Each row below holds a small network's activations on one input, seen along a few directions.
Each table varies a few parts of the input and shows all the possible inputs, shuffled.
Descriptions start from the smaller parts, as in this example, which fits no table here: one of 6 places along a line, together with either a single point or one of 11 places around a ring or (one of 3 separate values, together with one of 5 places around a ring).
Shared parts are said once, and a part with two or three values counts as separate values.

Other details of the inputs vary at random and push rows far along three fixed directions, the same in every table; ignore that.

A family of inputs:
R1: [ -6   7 -25 -23  21  19  13 -24  50 -18   9 -16  -9 -47]
R2: [ 17   3   8   3  -3  -7   5 -22  17  18   8   1  11 -30]
R3: [ -5  -8 -13   1  15   2   2  11  -1 -23   7  -3 -23  16]
R4: [-12  30  -1 -23  -5  30 -12   7   2 -25  -2   6  22  22]
R5: [  4  14  21   9 -15   5  -6  -2 -10  21 -13  14  21  14]
R6: [  6 -18  -4  12 -11 -16   0  26 -20   9 -16  -6 -10   0]
R7: [-10   7 -22 -16  20  25  14 -23  52 -13  11 -15 -14 -41]
R8: [ 14 -19 -14  28 -13 -20   4  23 -14   9  -2 -10 -17   0]
R9: [ 10  10  19   1 -14  -3  -6   6 -13  13  -1  12  23  13]
R10: [  4 -18 -10  24 -12 -17   4  22 -14  13 -16  -1 -11   4]
R11: [ 12  -8   2  -4  -5 -10   5 -13  12  18  10   0  12 -29]
R12: [-18   0  -5 -26  26   7   7 -25  22 -19   9  -1  -5 -16]
R13: [ -6 -14 -19   1  14  -3   1  14  -7 -26   8  -9 -26  13]
R14: [ -7  15  17 -25   7  12 -11   0 -11 -19   8  10  20  28]
R15: [ -8  -5  -9 -18  25   6  10 -21  27 -16  20  -4  -9 -13]
R16: [-13 -11 -16  -5  12   0   0   9 -12 -26  -4  -7 -23  13]
R17: [-15  19  14 -15   3  21 -11 -14  -9 -18   1  11  15  34]
R18: [ -8  -9 -29 -25  26  12   4  -7  36 -20   9 -23 -13 -54]
R19: [  8 -19 -12  25 -11 -20   1  24 -16   8 -17  -8 -21  -1]
R20: [ -9  -3  -9   0  18   5   3  12   2 -16   7  -4 -25  20]
R21: [-19   6  -3 -19  26  14   7 -32  28 -13  11   2  -4 -11]
R22: [  6   9   8   6  -4  -1   4 -27  17  24  -2  -1   6 -25]
R23: [-13  -9 -13   1  14   2   1   9  -4 -23  -5  -4 -26  17]
R24: [-15  16  12 -18   3  17 -11 -11 -12 -21   0   7  13  31]
R25: [ 10  11  19   7 -16  -3  -6   3 -10  14   0  10  22  14]
R26: [  6  -2   9  -5  -2  -6   4 -17  10  17  -3  -3  10 -31]
R27: [  7 -17  -6  21  -7 -17   3  25 -15  12 -17  -6 -17   2]
R28: [ 15   2   2  10  -5  -5   7 -23  17  21  10  -1   5 -28]
R29: [  3   6  15   0 -22  -2 -10  -1 -19  12  -9   6  20   8]
R30: [  7   3  10   6  -1  -3   6 -23  17  22  -3   0  10 -29]
R31: [ -7 -11 -12   3  19   2   5  16   3 -18   7  -4 -28  17]
R32: [ 11  14  22   3 -14   1  -5   1  -9  16   0  13  26  14]
R33: [ 12  -9  -3   5  -2 -12   8 -11  16  18  10  -1   4 -29]
R34: [  0   7  14  10 -19  -1  -6   0  -9  18 -10  13  20  14]
R35: [ 14  -3   4   3  -2 -11   7 -13  12  17   8  -2   8 -31]
R36: [  5   6  17   0 -20  -1 -10   1 -18  12 -12   8  20   9]
R37: [  5   8   5   8  -7   1   4 -28  13  26   0  -3   6 -26]
R38: [-10  12   9 -19   3  11  -8  -1  -8 -19  10  13  20  33]
R39: [  4   9  19   4 -17  -2  -7   2 -17  15 -13  10  23   9]
R40: [  9  11  17  10 -15  -2  -6   4  -9  14   0  11  19  15]
R41: [ -1  14  16  13 -16   0  -6   0 -11  20 -10   8  12  14]
R42: [ -5 -10 -14  -1  15  -2   1  14  -6 -25   6  -6 -22  13]
R43: [  3  12  19  13 -17   3  -6  -1 -12  20 -12  12  19  13]
R44: [ 14   2  10  -7   0  -6   4 -14  10  17   7   1  15 -27]
R45: [  5   9  10   6   0   1   6 -22  16  27  -3   1   7 -24]
R46: [-13 -14 -13  -9   8  -1  -2  10 -13 -25  -2 -10 -20  10]
R47: [ -7 -13 -12  -6  16  -4   1  17  -6 -24   6  -8 -20  10]
R48: [ 10 -11 -11  29 -10 -14   3  22 -10  12  -3  -5 -22   4]
R49: [ -6 -11 -15  -3  16  -3   1  15  -7 -27   6  -5 -21  11]
R50: [ 14 -23 -18  32 -13 -22   4  25 -10   9  -3 -11 -26  -1]
R51: [ -8  -9 -12   4  18   1   3  14   2 -19   7  -5 -26  17]
R52: [ -8  -5  -7 -27  21   2   3 -15  17 -18  18  -3  -2 -14]
R53: [  3 -26 -12  15 -14 -21   0  29 -19   8 -15  -6 -15  -1]
R54: [  4   9  18   7 -17  -2  -7   1 -16  16 -12   9  21  10]
R55: [  9   7  11   5  -4   2   4 -29  17  24  -2   2  12 -26]
R56: [ 10 -22 -15  27  -9 -17   6  27  -9  11  -2  -1 -17   3]
R57: [ 15  -1   7   1   2  -7   7 -13  14  18   7   0   8 -28]
R58: [ -7  17  15 -24   4  13 -14  -4 -14 -22   9  10  21  26]
R59: [  7  17  13  11 -22   1  -8  -1 -11  17   3   8  15  18]
R60: [ -7   4  -1 -18  30   9   7 -20  26 -16  17  -2  -9 -10]
R61: [  4  11  22   1 -17   1  -7   1 -15  16 -12  12  25  12]
R62: [ -8  14  15 -24   7  11 -12   0 -11 -21   9   8  18  27]
R63: [-12  -6  -6  -5  17   2   2  11  -3 -19  -6  -4 -20  18]
R64: [  8   5  13   3   1  -1   6 -23  18  23  -3   2  12 -26]
R65: [ -2  13  13  11 -19   3  -6  -2 -10  22  -9  13  18  15]
R66: [ 13 -22 -16  25 -13 -22   3  26 -18   6  -3 -10 -17  -4]
R67: [ -9  -3 -44  11   9   8  10  31   9 -18  -2 -18 -44   0]
R68: [ -8  13  12 -23   2  12 -13  -5 -13 -23  11   7  18  26]
R69: [-16 -12 -16  -5  15  -1   3  13  -6 -22  -4  -2 -21  16]
R70: [-14  26   4 -28  -4  31 -19  11  -4 -24  -2   5  27  20]
R71: [-14   7   2 -21  27  10   6 -28  22 -16   7  -2  -4 -14]
R72: [ -6 -13 -14  -6  15  -4   0  15  -6 -27   6  -7 -21   9]
R73: [ 19  -7 -18  10 -18  -5  13  -1  30  29  -5 -16   4 -70]
R74: [ 10  13  17  11 -19   0  -7  -1  -8  14   0  12  18  16]
R75: [ 12   0   8   3  -8  -2   6 -31  16  24  -1  -5  12 -33]
R76: [-15   9  -3 -18  23  15   4 -35  21 -15  10  -2  -6 -11]
R77: [-14  17  15 -20   4  16 -11  -8 -12 -22  -2  11  16  29]
R78: [  5 -17 -17  28 -10 -17   6  27  -7  13  -1  -4 -23   6]
R79: [ 10   4   4  10   0  -5   9 -16  18  23   9  -2   0 -25]
R80: [  9 -15  -7  25 -13 -16   2  19 -15  11 -17  -5 -15   2]
R81: [  7 -19  -5  15 -12 -17  -1  25 -22  10 -17  -7 -10  -2]
R82: [ 13 -20 -11  25  -8 -20   5  29 -15   9  -5  -8 -17  -1]
R83: [-13 -14 -12 -10  12  -2  -2  13 -11 -27  -5  -8 -24   9]
R84: [  4  11  23  -4 -16   1  -8   1 -17  15 -12  12  27  10]
R85: [-19  12  13 -26   4  14  -9  -5 -10 -20   0  12  18  30]
R86: [-12  30  -1 -16  -7  32 -10   5   6 -22  -1   9  17  24]
R87: [-10 -13 -18   4  14   1   5  15   2 -18   9  -2 -24  20]
R88: [ 16  -5   2  -2  -7 -10   5 -18   9  16   9  -5  10 -36]
Each input here is: one of 8 places along a line, together with either a single point or (one of 2 separate values, together with one of 5 places along a line).
Q: The inputs of R48 and R72 match in every part but the place on the line of 8. If R65 is changed in the same way as R48 into R72, which row does it become?
A: R85
Q: The inputs of R4 and R7 match in every part but the place on the line of 8. If R42 is changed in the same way as R4 into R7, which row does it become?
A: R74
Q: A walk changes only the place on the line of 8. It starts at R79 and steps to R51. List the rest of the walk in order.
A: R40, R25, R82, R35, R47, R62
Q: Change only the place on the line of 5 in R26. List by row number the other rows that result.
A: R29, R36, R84, R85
Q: List by row number the other rows that have the place on the line of 8 in common with R38.
A: R9, R12, R16, R35, R39, R49, R61, R66, R73, R77
Q: Change only the place on the line of 5 in R22. List by row number the other rows that result.
A: R37, R41, R45, R65
Q: List by row number the other rows that have the place on the line of 8 in common with R75.
A: R1, R2, R8, R10, R15, R25, R32, R63, R71, R80

A family of inputs:
R89: [-12  -9   8 -19  13  -5   0 -20  -5 -14  11   9  12  13]
R90: [-12 -22   0   3  11 -16   7   6  -7   0 -14   1 -12   7]
R91: [ 10 -22 -21  17   9 -16  13   8  -1  -5   1 -25 -43 -21]
R92: [ 21  -5  -8  -2   4  -9   2   0   8  -3  15 -11  -1 -30]
R93: [-18  17  -7 -17  -2  26 -12  22   3 -15  -9  -1   5  15]
R94: [  4  11   3 -12  -2  12  -6  -7   4 -14   9   6  24  -1]
R95: [  0  -2 -18  -1 -13   2  14  -8  32  27 -15  -9   2 -57]
R96: [-13  -6   5   1  13   0  -2  -7 -18 -18   0   7 -16  33]
R97: [ 35 -30 -20  89 -33 -41  27  61   8  78 -30  -7 -35 -25]
R98: [  0  -9 -32  19 -13   4   0  21   2   2  -9 -22 -31 -14]
R99: [ -3  -2 -12   6   0  10   2  -6   8 -13  -5 -11 -15 -10]
R100: [ 17  -1  12 -12   6  -9   1 -15   6   8  21   1  10 -22]
R101: [  2   3  -4 -13  -2  11  -3  -4  10 -15   8  -1  15  -7]
R102: [-23 -11 -11  -9  21  -3  -5  31 -17 -22  -6  -5 -24  30]
R103: [ -9  -2  12 -21  16   1  -4  -9 -10 -20  14  15  13  28]
R104: [-17 -16  -5   4  17  -6   1  -7 -16 -22  -2  -2 -29  26]
R105: [-19  18  16 -39  14  15 -16 -13  -9 -26  24  14  26  34]
R106: [ 14  -5  27  11 -13 -18   6  -8  -1  43 -16  13  24 -19]
R107: [ -2 -10  10   9  -2 -10   4 -32  -2  14  -2   2  -1  -9]
R108: [-16   6  -6 -12  14  18  -6  21  -5 -33 -12  -1  -6  24]
R109: [ 10 -25 -43  13 -10  -9   5  29  13   4   4 -23 -26 -35]
R110: [-18 -10   7 -10  19  -5   1   6 -12 -15 -10   6  -8  26]
R111: [ -1  -1   5   4   0  -5   0 -26   3  17   7  -4  -4 -19]
R112: [ 12  32  44 -20  -3   6  -8 -29  10  29   3  16  45 -16]
R113: [ -8  11   0 -17  17  13 -10  23  -8 -32  -3  -1  -6  24]
R114: [ 37  28  38  61 -83 -13 -23  59 -56  57  -9  48  63  93]
R115: [ 28  -6   5  14 -24 -21   0  19 -19  22   2  -4  10 -11]
R116: [-13  13 -13  -7 -14  17   1 -19  13   1  -6  -4   4 -15]
R117: [ -3  25  14  -7  -5  22  -9 -27   4  -9   0   7  21   2]
R118: [ -1  16  11 -21   6  19   2 -29  35   3  -5   0  23 -38]
R119: [  4  24   4  23   2  10   8 -31  23  25  12   8  -3   5]
R120: [ -3  -9 -21  15   7   0  -6  34 -27 -34  -4 -13 -41  32]
R121: [ -8   1  18 -29  17   1   0 -32   4 -14  16  12  21   9]
R122: [ -5 -12 -35  -2 -13  -1   8  13  12  -3   1  -9  -7 -20]
R123: [ 15  15  22 -19   8   0   8 -31  28  22   4  -5  22 -51]
R124: [ -5  -6  -6   1  19  -1  -1   3 -13 -23   8  -8 -34  18]
Q: What is each input in this table made of?
A: one of 3 separate values, together with either a single point or one of 11 places along a line
Q: The inputs of R122 and R95 match in every part but the choice among 3 separate values. If R103 is changed in the same way as R122 into R95, which row does it become?
A: R106
Q: Change only the choice among 3 separate values in R113. List by row number the other rows that result.
A: R92, R120
Q: List by row number the other rows that have the choice among 3 separate values in common with R98.
A: R91, R96, R99, R104, R107, R111, R116, R117, R119, R120, R124
Q: Change only the choice among 3 separate values in R94. List by row number the other rows that result.
A: R108, R117
